Each row below is a small network's average activation on inputs in which a field has the value named, seen along a few directions.
Related values have similar rows: they may be neighbours, one step apart, or belong to one group.
In the rows, zero is written as 500.
Strong random noise was added to every row along 8 fixed directions; ignore it. To show where, here is one row again and again, with new noise each time:
411 417 548 493 548 499 587 624 548 457 429 578 538 689 604 709 337 433 615 242
554 483 599 433 519 381 500 508 541 575 381 625 504 421 472 536 443 569  81 491
443 315 445 545 343 476 516 683 418 458 586 442 345 219 541 491 462 606 637 494
617 535 507 408 302 540 473 531 464 556 550 361 304 533 580 569 398 557 477 384
462 456 556 586 530 465 512 632 507 347 459 704 524 703 631 602 375 439 577 269
514 611 472 450 526 487 501 478 498 487 507 475 519 457 387 507 491 521 622 497
551 718 460 340 410 560 492 366 501 633 487 349 436 600 454 617 473 528 524 566
455 574 532 508 489 470 446 506 436 438 480 537 422 531 476 606 447 631 371 530
418 523 443 492 417 400 532 560 481 558 434 666 557 410 560 602 426 547 551 573
607 526 515 447 363 398 512 564 528 583 435 671 510 501 628 534 378 480 405 396


Field F:
f5: 565 358 620 490 447 443 568 617 576 516 423 620 460 551 636 520 415 439 288 302
f6: 289 538 376 463 474 606 620 411 528 603 433 418 551 638 550 685 493 366 645 651
f2: 358 406 514 511 597 570 633 469 520 496 502 375 467 526 473 621 442 503 470 479
f10: 650 442 487 549 425 541 461 485 504 467 572 465 426 459 558 399 554 497 462 479
f1: 535 445 483 429 463 422 487 496 520 650 462 563 635 434 602 459 536 475 378 523
f7: 577 637 506 528 505 445 439 464 449 462 534 538 487 482 400 498 524 605 548 468
f3: 462 772 573 394 641 487 396 406 423 513 527 318 571 528 311 667 355 709 462 448
f9: 440 504 543 530 596 396 406 550 398 415 540 487 560 356 328 557 420 793 478 443
f4: 536 203 594 479 487 564 562 540 523 586 496 286 395 385 485 490 505 540 314 431
f11: 469 549 451 481 540 516 456 546 451 524 561 398 550 455 518 484 404 564 763 414
f8: 428 354 545 546 576 436 493 657 461 533 483 498 499 514 586 588 364 639 326 415
The values of F form a line.
List every value one step from f3, in the order listed.
> f1, f11
List every value one step from f7, in the order listed.
> f5, f10
List every value one step from f2, in the order listed.
> f6

Field Y:
y7: 479 905 563 528 799 525 339 313 425 167 535 544 550 852 218 621 563 631 623 414
y3: 638 614 500 443 370 423 486 583 443 425 570 453 384 232 388 453 387 621 548 381
y2: 611 334 606 543 434 500 463 571 478 474 508 563 484 692 707 479 394 487 369 274
y11: 531 840 294 507 324 483 537 397 480 586 498 601 496 411 497 490 519 477 762 815
y10: 437 500 536 472 576 377 454 540 453 530 443 593 624 424 512 567 446 648 339 540
y5: 504 394 582 496 597 517 594 417 693 610 299 690 705 776 611 610 466 285 266 389
y1: 596 527 497 440 294 469 426 492 443 628 530 474 376 419 666 393 443 532 260 587
y9: 586 691 485 659 390 433 291 541 300 330 646 597 338 532 615 367 412 655 439 530
y6: 450 479 407 572 513 402 593 526 619 479 388 864 756 391 508 347 669 260 666 669
y4: 250 351 465 529 493 486 516 676 406 533 503 452 473 498 624 714 373 628 635 469
y8: 516 328 497 698 481 363 478 655 466 373 541 750 556 269 448 377 543 580 629 457
The values of Y form a line.
Going along Y from y9 by way of its neighbour y1, in what order are y3, y11, y6, y4 met?
> y4, y6, y3, y11
List every value one step from y2, in the order listed.
> y10, y5
